Each row below holds a small network's activations on one input, seen along a few directions.
Each table varies a few parts of the input and shows all the possible inputs, shuffled.
Descriptions start from the smaller parts, as in this example, which fits no table here: one of 6 places along a line, together with either a single point or one of 11 places around a ring or (one of 3 separate values, together with one of 8 places around a ring).
Shared parts are said once, and a part with two or three values counts as separate values.
(in the rows, 128 means zero)

Other details of the inputs shift rows strongly along three fixed directions, in all tables alike. That doesn't count.

Table:
row 1: [171 109  93  91  85 125  46  73 106 172 177]
row 2: [144 110 127 159 129 173  93 129 112 115 204]
row 3: [125 165 165 162 105 161 188 149  60 147 151]
row 4: [117 141 115  95 115  84 168 135 156 159  57]
row 5: [ 96 141 157 161 136 135 187 167 147 102  89]
row 6: [119 129 107  99 135  89 125 119 159 140  97]
row 7: [125  99  89 100 159  92  82 117 167 118 116]
row 8: [114 164 136 102  93  89 193 130 146 162  33]
row 9: [154 114 129 152 157 161  80 123  83  94 210]
row 10: [129 107 102  98 150  95  69 112 174 112 113]
row 11: [131 146 151 160  80 173 159 143 102 154 154]
row 12: [121 128 106 102 134  88 124 122 160 142  94]
row 13: [140 104 104  95 163  96  78  98 157 107 107]
row 14: [138 123 142 169 103 172 129 131  97 127 177]
row 15: [125 133 107  94 135  92 129 119 161 136  94]
row 16: [151 163 125  99  28 123 156 101  88 231 104]
row 17: [138 163 114 109  43 116 163 103  82 237 115]
row 18: [101 126 155 157 163 143 166 157 144  86 111]
row 19: [115 151 127  95 107  92 179 139 152 166  47]
row 20: [101 152 164 161 123 136 200 165 145 110  85]
row 21: [127 119 119  96 138  96 128 113 144 132  79]
row 22: [139 162 123 102  35 124 146  96  85 230 116]
row 23: [172 112  91  94  98 122  37  73 118 159 177]
row 24: [168 119  87  99  99 117  65  79 110 173 176]
row 25: [153 116 130 150 137 172  84 120 119 103 216]
row 26: [138 105 105  92 164  97  78  96 156 105 110]
row 27: [117 112 134 149 178 137 111 152 170  72 146]
row 28: [127 138 152 170  97 170 152 134  93 134 170]
row 29: [103 129 149 148 145 146 156 163 162  90 113]
row 30: [131 129 138 169 116 173 133 137 103 130 202]
row 31: [ 94 147 157 155 142 138 194 177 156 110  92]
row 32: [143 143 108  93  91 102 113  92  58 199 127]
row 33: [106 142 163 160 147 142 188 159 143 100  94]
row 34: [106 110 132 152 175 140 136 161 166  74 141]
row 35: [ 92 145 157 153 148 141 189 173 157 103 101]
row 36: [141 105 130 156 162 163  85 132  81  91 206]
row 37: [134 143 154 168  93 168 150 128  94 135 169]
row 38: [144 106 137 166 134 176 105 123  99 108 190]
row 39: [133 113 102  87 177  85  81 111 131 105 112]
row 40: [ 96 148 159 151 154 131 200 179 115 104  83]
row 41: [144 127 144 156 134 165 125 138  69 115 190]
row 42: [131 103 105 101 145  91  91 114 160 111  97]
row 43: [128 141 158 170 103 170 168 137  88 143 151]
row 44: [158 103  91 103  95 120  54  72  99 163 166]
row 45: [111 107 132 144 177 142 117 154 166  72 141]
row 46: [110 154 126  96 129  77 167 135 116 156  49]
row 47: [122 125 120 101 140  94 124 108 145 133  81]
row 48: [139  94 102  96 162  95  77 104 154 109 106]
row 49: [128 107  97  94 153  90  99 118 166 119 111]
row 50: [140 150 114 100  83 103 132 101  58 205 113]
row 51: [123 101 106  98 158  97  94 107 151 116  95]
row 52: [137 111  98  92 158  96  76 111 170 112 117]
row 53: [111 126 153 152 147 140 162 158 151  82 112]
row 54: [119 113 139 145 188 131 126 161 126  67 134]
row 55: [155 116 132 150 126 175  78 118 121 101 214]
row 56: [127 156 159 167  74 175 172 146  96 160 155]
row 57: [115 114 139 146 167 141 109 150 173  68 143]
row 58: [123 110 136 146 171 137 110 139 164  58 142]
row 59: [126 168 165 163  79 173 193 146  95 164 153]
row 60: [115 144 123  90 118  90 163 133 157 154  57]
Description of these inputs: one of 2 separate values, together with one of 5 places around a ring, together with either a single point or one of 5 places along a line.
Question: Changing only the choice among 2 separate values turns row 14 into row 44. The same change can be made to row 9. Which row results?
Answer: row 39
Question: Changing only the choice among 2 separate values turns row 27 into row 59. The same change can be made to row 23. Which row results?
Answer: row 55
Question: Which other rows does row 33 become when the place on the line of 5 takes its other values? List them by row number.
Answer: row 10, row 12, row 20, row 27
Question: Which other rows does row 56 become when the place on the line of 5 takes its other values? List them by row number.
Answer: row 5, row 17, row 31, row 43
Question: List by row number the other rows that have the choice among 2 separate values and the place on the ring of 5 in common with row 54.
Answer: row 4, row 16, row 19, row 42, row 48
Question: Which other rows does row 1 become when the choice among 2 separate values takes its other values? List them by row number.
Answer: row 16
